A small network was shown many inputs. Here are its activations along a few directions, one row for each input.
In each table, some parts of the input vary, and every possible input appears once, in random order.
Descriptions start from the smaller parts, as in this example, which fits no table here: one of 8 places around a ring, together with either a single point or one of 9 places along a line or (one of 3 separate values, together with one of 4 places along a line).
Shared parts are said once, and a part with two or three values counts as separate values.

Other details of the inputs shift rows strongly along two fixed directions, in all tables alike. That doesn't count.

Rows:
row 1: [-44.8 -45.0   8.3 -18.7 -10.9  35.5  32.8  64.6 -34.8 -28.3  57.6  19.8
  52.9]
row 2: [ -0.4   5.9  47.9  26.2 -14.1 -13.9 -33.5 -16.2  25.3  -6.3 -21.6 -28.6
 -24.3]
row 3: [ 11.6  17.2  32.4  10.2  10.6 -14.7 -32.1 -16.9  23.7  13.8 -51.7 -45.2
 -47.2]
row 4: [ 26.7  20.3 -68.3  20.5   1.5 -14.6  19.7 -41.8  26.6  32.6   4.6  51.1
  16.2]
row 5: [  6.6  24.1  13.9  15.8  22.1 -15.5 -17.6 -41.5  31.1  36.3 -40.7 -31.8
 -43.1]
row 6: [ 13.2  35.3  19.7  11.1   8.7 -14.6 -32.2 -58.6  24.7  30.2 -18.4 -25.8
 -42.7]
row 7: [ 34.4  10.4  -4.1  -3.1  16.8 -17.5  -4.9 -27.5  16.9  16.9 -44.6 -17.9
 -26.4]
row 8: [ 29.1  -2.0 -80.5   3.0 -12.3 -10.5  36.7 -11.3  -2.8  10.8  11.5  65.6
  31.9]
row 9: [ 29.5  -1.9 -80.5   1.6 -10.0 -10.8  42.9   0.6  -7.4  10.4  20.2  68.4
  37.1]
row 10: [ 11.7  23.5  29.1  37.4  -2.7 -19.1 -25.6 -52.1  48.0  26.4 -18.9 -17.6
 -28.1]
row 11: [-66.9 -15.6  67.0 -17.5  13.2  30.4 -18.6  64.2 -20.7 -28.3  -2.4 -53.3
  -5.2]
row 12: [-26.9 -32.6  -1.4 -39.9  -3.2  36.8  23.5  62.0 -61.8 -29.8  52.5   9.8
  33.5]
row 13: [ 50.9 -10.1 -76.1 -29.8   3.2  -2.1  47.8 -24.5 -26.9  10.2  25.3  44.9
  17.4]
row 14: [-54.1 -18.4  68.6 -16.2  10.0  26.6 -20.8  70.4 -26.2 -34.2  -8.7 -52.6
  -7.9]
row 15: [-63.8  -7.2  76.8 -23.6   0.3  31.8 -36.2  49.5 -27.7 -35.5  19.7 -48.0
  -5.2]
row 16: [ 44.0 -24.4 -64.4  -3.6  -7.0 -11.9  49.8 -20.2  -8.8   9.4  21.2  50.9
  39.5]
row 17: [ 15.4   5.3 -42.4   4.2  -6.2  -9.6  15.7  -8.7   3.0 -11.1  -2.9  37.4
  24.7]
row 18: [  4.1  16.2  36.4  -0.4  -2.2  -5.9 -40.3 -19.8   5.4  -3.9 -18.6 -36.5
 -41.9]
row 19: [ 12.1  43.9   5.3  36.8  -4.5 -29.9 -34.5 -38.4  51.2  14.3 -32.3  -6.4
 -27.5]
row 20: [-32.4 -45.1  12.3 -14.1 -13.5  29.5  27.3  66.3 -38.8 -33.9  48.1  16.0
  46.3]
Description of these inputs: one of 4 places along a line, together with one of 5 places along a line.
The inputs of row 20 and row 14 match in every part but the place on the line of 4. If row 2 is changed in the same way as row 20 into row 14, which row does it become?
> row 3
Change only the place on the line of 5 in row 13. List by row number the other rows that result.
> row 6, row 12, row 15, row 18
Change only the place on the line of 5 in row 17. List by row number the other rows that result.
> row 4, row 8, row 9, row 19

Rows:
row 21: [-36.2 -44.9  35.4 -11.4  -6.0  24.1   9.0  39.2 -24.4 -31.0  14.7 -12.6
  25.0]
row 22: [  4.1  20.4 -13.1  29.2  22.8 -10.2   9.0 -51.3  48.8  62.0 -11.0  -2.0
 -11.9]
row 23: [  0.9   8.5  53.9  22.6  -6.2  -2.7 -43.1 -29.7  31.7  -3.3 -19.3 -29.1
 -30.3]
row 24: [-17.1 -41.6  10.5 -12.3  -6.1  26.0  17.2  27.2 -24.1 -20.4  25.3   9.9
  29.0]
row 25: [  4.0  -5.8 -42.0 -17.8   0.2   8.4  24.8 -14.1 -31.8  21.3  37.8  20.1
   6.2]
row 26: [ 18.7  12.5  24.6  29.9 -12.0 -25.0 -16.3 -20.5  29.7  15.3 -17.5 -17.9
 -25.6]
row 27: [ 27.6  31.2 -49.5   1.5   2.1 -21.9  -0.3 -46.0   4.0  30.3 -16.5  15.2
 -22.0]
row 28: [ -5.0  22.9  36.0   1.8   2.6  -9.4 -24.3 -30.6   7.7  -2.1   3.3 -30.8
 -19.5]
row 29: [  6.7 -24.1 -51.0 -26.0   9.6   5.7  39.3  26.1 -36.4  10.1  -2.1  17.9
  15.6]
row 30: [-28.7 -23.0  43.0 -18.1   6.7  15.3  -6.9  30.1 -23.9  -4.9  -3.4 -43.0
 -17.4]
row 31: [  5.1  20.6  25.1  29.9  -5.9 -24.0 -29.4  -0.6  32.1  -3.9 -38.7 -17.5
 -24.3]
row 32: [-43.5  25.3  31.5  28.7  25.6   4.8 -23.5  -4.6  45.7  20.3 -36.8 -24.5
 -13.1]
row 33: [ -6.6  -9.9  -8.3   2.9 -16.5   7.3  13.8  18.6 -10.3  -1.2  42.2  24.8
  25.9]
row 34: [-20.6  -7.9  36.0   6.6  -0.1   7.3 -24.2  19.1   7.0 -31.0 -27.0 -17.4
  -3.8]
row 35: [ 51.4  -2.1 -38.3  -7.9   8.8 -14.5  33.5 -32.1   0.1  26.1   4.0  15.3
   2.2]
row 36: [-27.9  -7.1  15.5 -22.6   6.9  26.9 -10.9  45.3 -24.8 -17.6   1.2 -12.0
  -4.5]
row 37: [-22.5 -25.4  -9.5  -1.6  -8.6   4.3  23.0  58.3 -18.9 -23.2   7.0  12.4
  32.7]
row 38: [-35.2  -9.6  -0.8 -29.3   3.5  30.8  -1.0  48.6 -35.6 -19.7  18.4   1.8
  10.7]
row 39: [ 14.8  11.9 -42.9  10.0  -9.0 -14.5   5.6 -39.0  11.3   1.1  -5.0  35.3
   9.8]
row 40: [ -8.2  33.7  22.8   1.4   7.0 -13.2 -29.6 -20.3  10.9 -15.5 -17.8 -23.8
 -16.9]
row 41: [ 34.7  25.9 -28.6  27.1  -8.3 -26.1  -4.6 -18.6  32.8  15.3 -20.0  20.5
 -10.8]
row 42: [-25.2 -28.1   9.2  -6.8  -1.3  12.3   6.7  36.5 -13.8 -32.8 -11.9  -1.8
  23.7]
row 43: [ 30.1  21.7   2.9   4.4  14.1 -20.8 -10.8 -23.2  19.7   4.1 -40.1 -17.2
 -22.4]
row 44: [-17.7   1.8  63.3  -8.9   7.5  14.4 -28.4  14.4   0.8 -20.0   4.6 -40.8
 -14.1]
row 45: [ 53.8   0.6 -70.3 -14.9   4.0  -7.0  45.3 -39.6  -7.4  31.3  33.5  44.3
  19.8]
row 46: [  5.8  36.8  -7.1  29.8 -14.2 -30.9 -21.5 -24.9  28.3   3.7 -16.7   7.5
 -12.6]
row 47: [ 12.5  -3.3 -46.7 -26.4   7.7   9.3  30.8  12.2 -20.3  -8.9  24.2  35.1
  32.6]
row 48: [ 36.1  16.6 -28.6  22.1 -12.5 -25.5  -1.5 -78.3  23.2  28.2   0.3  23.6
  -9.4]
row 49: [-15.4 -17.3   8.1 -20.6  13.2   9.2  14.5  39.7 -22.3 -26.8  -9.6 -14.4
  18.9]
row 50: [  3.2 -16.2 -46.0 -11.2  -6.2  13.1  23.7   7.9 -11.6 -13.6  20.7  50.5
  37.5]
row 51: [ -7.0  28.9  37.1  32.1 -17.7 -21.6 -35.4 -26.6  24.9   4.7   0.2 -18.5
 -22.0]
row 52: [  5.6  16.7  26.0  20.2  -2.2  -7.9 -37.5 -18.9  32.7 -10.5 -37.1 -13.1
 -23.5]
row 53: [-24.0 -15.0  42.3 -16.4   6.1  19.0 -12.9  27.8 -21.0  -5.3   3.0 -36.8
 -20.8]
row 54: [ 29.1   7.5  13.8   3.8   8.2 -24.2   1.6 -33.2  15.6  17.3 -25.8 -29.5
 -24.1]
row 55: [-34.6 -20.9  14.6 -27.7   8.9  28.0   0.4  58.7 -37.7 -21.5   0.7 -13.3
   3.9]
row 56: [ 48.9   0.0 -56.6 -11.3   3.8  -3.5  27.0 -32.2  -5.5  44.2  13.7  25.7
 -11.0]
row 57: [ 46.8  -2.9 -78.2 -15.6   1.7  -2.6  39.7 -36.5 -17.3  47.4  30.7  43.1
   4.0]
row 58: [  7.9  23.4  23.8   0.4  10.1  -5.7 -25.4  -5.7  17.7 -10.6 -26.4 -24.0
 -20.3]
row 59: [-11.3 -26.7   7.2   3.4 -13.2   0.7  23.6  33.5 -12.3  -5.1  18.1   1.3
  20.3]
row 60: [-35.4  18.0  46.9  15.5 -11.0  -0.7 -40.5  30.3  15.0 -29.0  -8.4 -18.1
  -7.3]
row 61: [-15.4 -29.9  -6.9 -13.4  -9.6  27.2  16.6  13.9 -22.5 -16.0  44.0  28.7
  36.9]
row 62: [-10.4 -23.6  -4.8  -3.1 -14.5  17.7  23.0  39.4 -17.8  -8.8  43.5  24.9
  32.8]
The inputs of row 57 and row 38 match in every part but one. If row 45 is changed in the same way as row 57 into row 38, which row does it become?
> row 47
The inputs of row 39 and row 48 match in every part but one. If row 46 is changed in the same way as row 39 into row 48, which row does it become?
> row 51
What do these inputs look like to the network?
> one of 2 separate values, together with either a single point or (one of 4 places along a line, together with one of 5 places along a line)
Change only the choice among 2 separate values in row 33. List by row number the other rows that result.
> row 60
Change only the place on the line of 5 in row 28. List by row number the other rows that result.
> row 35, row 44, row 45, row 54
Change only the place on the line of 4 in row 37. List by row number the other rows that result.
> row 29, row 42, row 49
